Look-ups in named tables: a row name and a column name give one cell, copied from the table.

Table Kol
|  | Tokize | Kavup | Ziboliv | Vur | Lub | Sudi | Pem | Visupe | Sodisi |
|---|---|---|---|---|---|---|---|---|---|
| Papurep | 55.440 | 65.853 | 55.117 | 51.507 | 48.769 | 43.330 | 62.439 | 59.593 | 62.371 |
| Tovoso | 61.924 | 78.222 | 71.356 | 60.586 | 15.702 | 65.505 | 55.158 | 73.200 | 64.897 |
| Pil | 57.564 | 48.799 | 60.456 | 64.709 | 49.406 | 66.973 | 52.628 | 59.335 | 55.643 |
| Muli | 53.990 | 45.202 | 61.498 | 63.092 | 45.414 | 76.274 | 54.918 | 57.508 | 64.191 |
| Pokas | 59.418 | 53.198 | 38.870 | 59.798 | 93.974 | 51.861 | 53.378 | 54.901 | 55.518 |
| Sos | 58.430 | 45.020 | 62.259 | 57.509 | 77.305 | 67.675 | 55.725 | 67.142 | 67.884 |
| Zogi | 55.482 | 59.957 | 49.683 | 57.548 | 26.004 | 70.596 | 55.491 | 46.171 | 60.467 |
| Zok | 50.422 | 54.636 | 55.661 | 49.463 | 17.515 | 49.650 | 55.787 | 58.409 | 51.549 |
| Pon | 55.750 | 50.576 | 55.913 | 55.069 | 82.886 | 55.018 | 58.128 | 48.105 | 67.836 |
| Vezusu | 61.788 | 48.695 | 63.190 | 55.789 | 39.180 | 49.330 | 65.021 | 64.071 | 54.821 |

Sodisi of Zogi is 60.467
Pem of Papurep is 62.439
Sudi of Tovoso is 65.505
Sodisi of Zok is 51.549
Tokize of Tovoso is 61.924
Sudi of Vezusu is 49.330
Kavup of Pon is 50.576
Visupe of Zok is 58.409
Kavup of Pokas is 53.198
Pem of Pil is 52.628
Lub of Zogi is 26.004
Lub of Pon is 82.886
Pem of Pon is 58.128
Visupe of Papurep is 59.593
Pem of Vezusu is 65.021
Ziboliv of Muli is 61.498
Visupe of Zogi is 46.171
Sudi of Pokas is 51.861

Kat:
,Vuzirom,Tur,Sikug,Muzem,Dipu,Gupa
Kidez,35,152,111,183,183,129
Rigiso,15,142,125,133,154,99
Puvusel,58,155,108,201,189,145
Vedat,15,141,128,124,149,95
Vuvotel,23,149,115,169,175,119
Mutezi,50,154,109,196,188,141
Didut,29,151,113,175,178,124
Badena,68,155,108,205,191,150
Rof,16,144,122,142,160,104
Kez,19,148,117,161,170,114
Kemut,77,156,108,209,192,155
Kupome,42,153,110,190,185,135
Revugal,17,146,120,152,166,108

Rigiso, Dipu => 154
Puvusel, Dipu => 189
Mutezi, Dipu => 188
Badena, Tur => 155
Kemut, Dipu => 192
Rof, Sikug => 122
Kez, Gupa => 114
Vedat, Sikug => 128
Which row has the largest Tur? Kemut

Boz.csv
,Vas,Suf,Fazi,Sevo,Daf,Vezife,Setomat,Zop,Gasa,Nem
Kuzu,2816,6589,6866,4766,4155,7076,5341,6952,6406,4480
Sogon,7625,8252,6039,7035,7698,8438,7186,3317,4039,6134
Sobelib,6835,6105,4729,5171,5705,5519,6478,2404,3425,6006
Kefo,6522,7557,4869,6029,6755,7825,7153,1749,3611,5794

Nem of Sobelib = 6006
Vezife of Sobelib = 5519
Zop of Sobelib = 2404
Vezife of Sogon = 8438
Suf of Kuzu = 6589
Fazi of Kefo = 4869
Sevo of Kuzu = 4766
Suf of Kefo = 7557
Vas of Kefo = 6522
Daf of Sogon = 7698
Vezife of Kefo = 7825
Vas of Kuzu = 2816
Zop of Kefo = 1749
Fazi of Sobelib = 4729
Which row has the largest Daf? Sogon

Tad:
	Moz	Lel	Gezan	Buzufe	Sazigi	Vib	Fuvapod
Zasulu	-229	-100	191	-55	-21	-529	-604
Gire	-153	-623	-987	-825	-272	-9	-311
Dapabi	-287	325	95	518	-223	-103	-102
Vek	17	670	-386	684	-357	-194	-101
Lag	-99	-225	499	-199	-517	-454	-95
Veluk	-690	-608	204	-558	-377	-407	-246

What is the Gezan of Zasulu in Tad?
191
What is the Fuvapod of Zasulu in Tad?
-604
What is the Vib of Dapabi in Tad?
-103
What is the Gezan of Vek in Tad?
-386
What is the Moz of Gire in Tad?
-153
What is the Moz of Vek in Tad?
17
What is the Fuvapod of Veluk in Tad?
-246
What is the Lel of Gire in Tad?
-623
What is the Sazigi of Veluk in Tad?
-377
What is the Sazigi of Zasulu in Tad?
-21
What is the Moz of Zasulu in Tad?
-229
What is the Moz of Dapabi in Tad?
-287
What is the Vib of Zasulu in Tad?
-529
What is the Lel of Vek in Tad?
670
What is the Moz of Lag in Tad?
-99
What is the Fuvapod of Lag in Tad?
-95

